A small network was shown many inputs. Here are its activations along a few directions, one row for each input.
Each table varies a few parts of the input and shows all the possible inputs, shuffled.
Descriptions start from the smaller parts, as in this example, which fits no table here: one of 3 separate values, together with either a single point or one of 9 places along a line or (one of 5 places around a ring, together with one of 6 places along a line).
Shared parts are said once, and a part with two or three values counts as separate values.

Other details of the inputs shift rows strongly along three fixed directions, in all tables alike. That doesn't count.

Table:
R1: [  4  -8  -4   0  -8  19   4  -8 -10   3  13]
R2: [ -2  -1 -10  43 -16 -15  -7 -20   6  -5   8]
R3: [ 5 -3  5 -8  1  4 -2  6 12 -2 18]
R4: [  3  -5   3  -8  12 -10   9   0 -10  12   3]
R5: [ -4 -21  10  10   3 -11  18 -17  13  17   8]
R6: [  1 -16  -3 -11  -1   9   2  -5   3  -4   1]
R7: [ 7 -1 -8 -2 -6  7 -1 -5 -8 18 14]
R8: [ 29  29  26  -3  15   0 -13 -32  -2 -13 -21]
R9: [  6  -3   3 -13   0   5 -13  10  -3  10   1]
R10: [-10  16  -1   2  -9  -1 -20   0  -2  -7 -23]
R11: [-18  22  -1 -33  27  31   6  33 -25  10 -12]
R12: [  0 -16   5  18  18 -15  17 -13   8   5  11]
R13: [  2  -1  -5 -13   1   1   3   0  16  -5  13]
R14: [  1  27   3   1  -6 -11  -4  10  -6 -20 -11]
R15: [  4 -10  -6 -13   2  -2  -4  -2   5  11   2]
R16: [  7  -5   4  -5  -6   1   2  -7  -1  -9 -10]
R17: [ -2  16 -15 -30  11  42  12  28  -7  10  25]
R18: [ 18  46  21   3 -12   6 -37 -37 -20 -11 -22]
R19: [ -5 -14   0  12 -17  -3 -10   6  -3 -12  -3]
R20: [ 1  3  5 -7 14 -8 15  2 -1 -4 14]
R21: [ -3  -1   2  13 -14 -14   1  -2 -10 -17 -15]
R22: [-31   6 -28  21 -23 -25  -3  42 -16  -7 -21]
R23: [-30  -4 -24  32 -13  -7 -12  40   2 -11  -7]
R24: [  3 -24  -4  12   8  -5   7 -17  26   5  12]
R25: [  1 -27   8   9   4 -14  21 -16  -2  -1  11]
R26: [-3 -5  4 -5  4  5  7 -3  8 12 -4]
R27: [  5  11   0 -14   4   3   6   8   8  -6   4]
R28: [-5 -9  9 -3  1  9 -6  0  7 12  4]
R29: [ 11   1   1  -7  -4  -8  -2  -3   1   6 -10]
R30: [ 4 -3 -2  1 12  6  8  0 12  3 -2]
Each input here is: one of 5 separate values, together with either a single point or one of 5 places along a line.
Which other rows agree with R25 in the choice among 5 separate values? List them by row number. -> R1, R6, R16, R19, R21

Table:
R31: [ 26   7  23 -24  15   9  -6 -27  -1   2  -8]
R32: [-11  -1  -7  -9   9  11   8  19  -9   9  -2]
R33: [ 25  10  21  -6   5 -11  -3 -32   5  -8   0]
R34: [-10  -3  -7 -11   9  12   5  21  -2   8  -5]
R35: [ -8   8  -8 -19  17  19  11  27  -3   5   2]
R36: [  9 -11   8  -7  14   4  17 -13   4  11  14]
R37: [ -2 -23   1  24 -11 -30   6 -13  18  -4   7]
R38: [  6 -16   8   9   3 -13  16 -20   8   6  14]
R39: [-10   7  -4  39 -19 -33  -8  -6  -3 -18 -13]
R40: [ -3 -23   2  26 -11 -30   6 -13  19  -3   7]
R41: [-14  -9  -9  18  -9 -18   1  11   8  -7  -3]
R42: [-19 -14 -11  37 -20 -34   1   2  -1  -6  -5]
R43: [ 36  28  32 -27  21  14 -10 -37  -9  -5  -9]
R44: [  4 -19   8   9   2 -11  11 -20   9  11   9]
R45: [-18   1 -29   2 -14  22  -3  33   0   4  16]
R46: [  9 -14  -3  -4  -1  26   5 -12   8  18  31]
R47: [  2 -22   4 -12  14   8  17  -3  11  18  11]
R48: [ 16  41   4 -13 -16  21 -44  -4 -12 -20 -18]
R49: [-17  -3 -26   2 -19  22 -13  29  -5   6   3]
R50: [ -8  21  -6   5  -5  -8  -8  17  -9 -16 -14]
R51: [-18   4 -24   6 -20  20 -14  26 -12   6   3]
R52: [-11  16  -6  -6  -1   4  -6  20 -19  -6 -17]
R53: [ 15  -1  14 -19  12   4   3 -12   5   0   2]
R54: [ -3  30   2  -9   4   8 -16  10 -21  -9 -25]
R55: [ -5  12  -2  17  -9 -20  -6   1  -1 -16 -10]
R56: [ -7 -10  -6 -14  18  19  22  14   0  15  13]
R57: [ 11  24  14  12 -14 -23 -28 -20  -9 -23 -31]
R58: [  7 -16   4  -8  14   1  20  -7  13  11  19]
R59: [  7 -21   7   5   2 -14  10 -16  17   3  12]
R60: [ -9  -2  -7 -24  11  19   8  26  -7   9  -4]
Describe the family of inputs behind these rows. -> one of 5 places around a ring, together with either a single point or one of 5 places along a line
Changing only the place on the ring of 5 turns R46 into R48. The same change can be made to R38. Which row results? -> R53
A walk changes only the place on the line of 5. It starts at R41 and steps to R40. List the rest of the walk in order. -> R37, R59, R53
Which other rows agree with R54 in the place on the ring of 5? List them by row number. -> R32, R42, R44, R51, R52

Table:
R61: [-11  35 -17 -21 -12   7 -30  48 -22 -26 -28]
R62: [ 13  -8  13   6  -9 -27  -3 -35   0  -3 -17]
R63: [ 26  -4  21  20  -5 -12 -14 -38 -19  -5 -15]
R64: [-46  -5 -27  48 -32 -38   6  43 -12 -24 -13]
R65: [-16  47 -12 -11   4   5 -25  45 -30 -21 -24]
R66: [-14 -37 -16  10   0  14  11   1  20  23  25]
R67: [ -7  14   0 -39   7  28 -11  35 -15   6 -17]
R68: [ -6 -23 -16 -16   5  40  29  20   5  22  36]
R69: [  2 -34   0  36   4 -50  36 -28  25   5  28]
R70: [ 24 -22  18  -5   3   5  14 -30  17   8  33]
R71: [ 14   1   3  18 -31 -20 -18 -28  12 -11  -7]
R72: [-12  -7   1  36 -33 -48 -12  -7   3 -15 -24]
R73: [-45  16 -27  46 -30 -28 -25  47  -4 -30 -29]
R74: [ 27  33  17 -17   2  16 -27 -35 -13   4  -3]
R75: [ 17 -17  15  -1  19  -6  25 -43   8  26  17]
R76: [-10  -3  -5   4   4  -4   8  15   4  10  14]
R77: [  9  20  16   5  10 -14  -5 -19   7 -20 -25]
R78: [  9  13  21  13  -4  -9 -25 -25   7 -10 -16]
R79: [ 15   1  20 -10  11  15 -18 -31   5   8  -4]
R80: [-10 -29 -10 -31  17  15  19  35   7  17  17]
R81: [ 16  38  14 -40  29  20   2   7 -28 -21 -18]
R82: [ 35  10  23 -18   7   5 -25 -26 -18   2 -32]
R83: [ 18  12  15  -4   1 -30  -7 -21  -1 -24 -23]
R84: [-20  12  -2  24 -19 -18  -6  12 -18 -18 -20]
R85: [-11 -29  -7 -18  18  17  27  26   1  12  32]
R86: [  6  -2  16  17   6 -18   5 -30  15  -5 -12]
R87: [-24 -25 -17  -3  19  17  28  20   7  22   6]
R88: [-14 -25 -12 -14  16  24  21  14  -1  39  29]
R89: [ 26  17  16 -24  -9  11 -31 -29  -9  -3 -15]
R90: [  9  21  12 -49  20  22  -2  18 -11   0 -20]
R91: [  4 -35  13  31  -2 -24   5 -47  25  13   8]
R92: [ -6  13 -11   3  -5  21 -11  11   6  -3  -4]
R93: [ -7 -26 -11   8   6   1   9   9  25   4  24]
R94: [ 10  30  13 -32  27  19   4   7 -12   8  -6]
R95: [ 18  29  19   9   5 -27  -2 -29  -2 -15 -15]
R96: [ -5 -28 -12 -26   6  22  19  27  17  21  22]
R97: [-48 -26 -32  61 -34 -42   9  33   6   6  11]
R98: [  7 -13 -10   4  -3  13   9 -19   7  23  29]
R99: [ 17  18  19   9 -18  -4 -23 -30  -7 -17  -5]
R100: [-14  -4 -26  -7 -15  11   3  39   4  -1   1]
R101: [  2 -26   3 -26  29  17  36   9   2  14  29]
R102: [-43   1 -33  48 -21 -47   3  43  -8 -18 -10]
R103: [ -8  32   1 -30  21  28   2  29 -22  11 -13]
R104: [  9 -18   3 -13  29  30   4   2  -1  26  -2]
R105: [ 17  18  16   9  -6  -6 -26 -25  14 -17 -10]
R106: [ 15  37  15 -49  21  17  -4  11 -17 -12 -33]
R107: [ 20  26  20 -15  26  -3  -7 -20   1 -20 -19]
R108: [  8 -14  10 -32  13  14   7   7   9  15   7]
R109: [ 12  -9  16   6 -14 -24 -11 -35   1   1 -15]
R110: [-40   9 -29  30 -31 -44 -16  50 -15 -34 -35]
R111: [ 20 -17  -1  21  -4 -21  11 -33  24   4  34]
R112: [ 29 -21   7 -17   3   0   6 -24  23   5  21]
R113: [ 20 -17   5  25 -10 -20  12 -40  28  10  33]
R114: [ -3   6  -6 -16 -12  12 -13  19  -3   1  -9]
R115: [ 14  18  24  14   0 -23 -19 -30   9 -21 -23]
R116: [-10   6  -3 -10   0  -3   5  18  -7  -3 -24]
R117: [  7 -46   2  34 -15 -32  18 -30  26  -2  42]
R118: [ -8  25  -2  -6  12   3   9  16 -15   2 -13]
R119: [-18   4 -21   3  -3   8   8  35   0   8  15]
R120: [-12 -30 -17 -15   3  36  21  16  -4  25  33]
R121: [-38 -22 -41  53 -30 -40   9  37  10  -6  21]
R122: [-15 -33 -10   9   8  -3  28   0   6  34  25]
R123: [-14   1   1  48 -27 -43   3 -12  -7 -24 -16]
R124: [-16 -24 -10  -7  18   6  44  24   2  10  19]
R125: [ 24  32  13  16 -18 -11 -25 -39   0 -10  -4]
R126: [ -5 -14 -21  -7 -15  14   0   9   0  11   6]
R127: [ -8  19  -4 -26  23  25 -11  33  -6  -7  -9]
R128: [-16  11  -3  23 -21 -18 -13  17 -14 -23 -11]
R129: [-4 20 -7 -5 -3 15 -8 16 -8  7  4]
R130: [ 11 -14   1  30 -24 -18   5 -28  16 -11  21]
R131: [ -3   4 -17 -20   5  29  10  29  -8  -4  19]
R132: [-11  19  -2 -27  10  32  -2  23 -33   3 -14]
R133: [ 17   3  20 -10  23  -4  -2 -22  12  -7  -4]
R134: [  4 -15  13 -20  14  24  14  -3  -2  17  20]
R135: [ 19  28  29 -12  14   7 -19 -27   0  -7 -25]
R136: [ 20 -26  20  -9  -4  -8  -6 -39  10  15   6]
R137: [  1 -23 -13 -19  15  45  14   1  16  29  26]
R138: [-13  47 -24  -7  -4  22 -30  45 -15 -31 -26]
R139: [-24  23 -19   2  -8  21 -21  40  -6  -9 -17]
R140: [ -3  15 -12   1  -3  17  -8  16   9  -9  -2]
R141: [ 16  -2  21 -13   4  13  -8 -32 -12   6   6]
R142: [ 29   5  17   0  15   3  -9 -28 -14  15  -7]
R143: [ -8 -39 -21   9 -11  17  24  -2   7  20  38]
R144: [ 14  18  20  11  -8 -18 -10 -41 -20 -19 -21]
Changing only one part turns R65 into R127. The same change can be made to R121. Which row results? -> R93
Changing only one part turns R80 into R85. The same change can be made to R110. Which row results? -> R101
Changing only one part turns R115 into R90. The same change can be made to R87. Which row results? -> R62
Describe the family of inputs behind these rows. -> one of 4 separate values, together with either a single point or (one of 4 places along a line, together with one of 5 places along a line)
Which other rows does R114 become when the choice among 4 separate values takes its other values? List them by row number. -> R99, R129, R139
Which other rows does R88 become when the place on the line of 4 takes its other values? List them by row number. -> R65, R76, R97
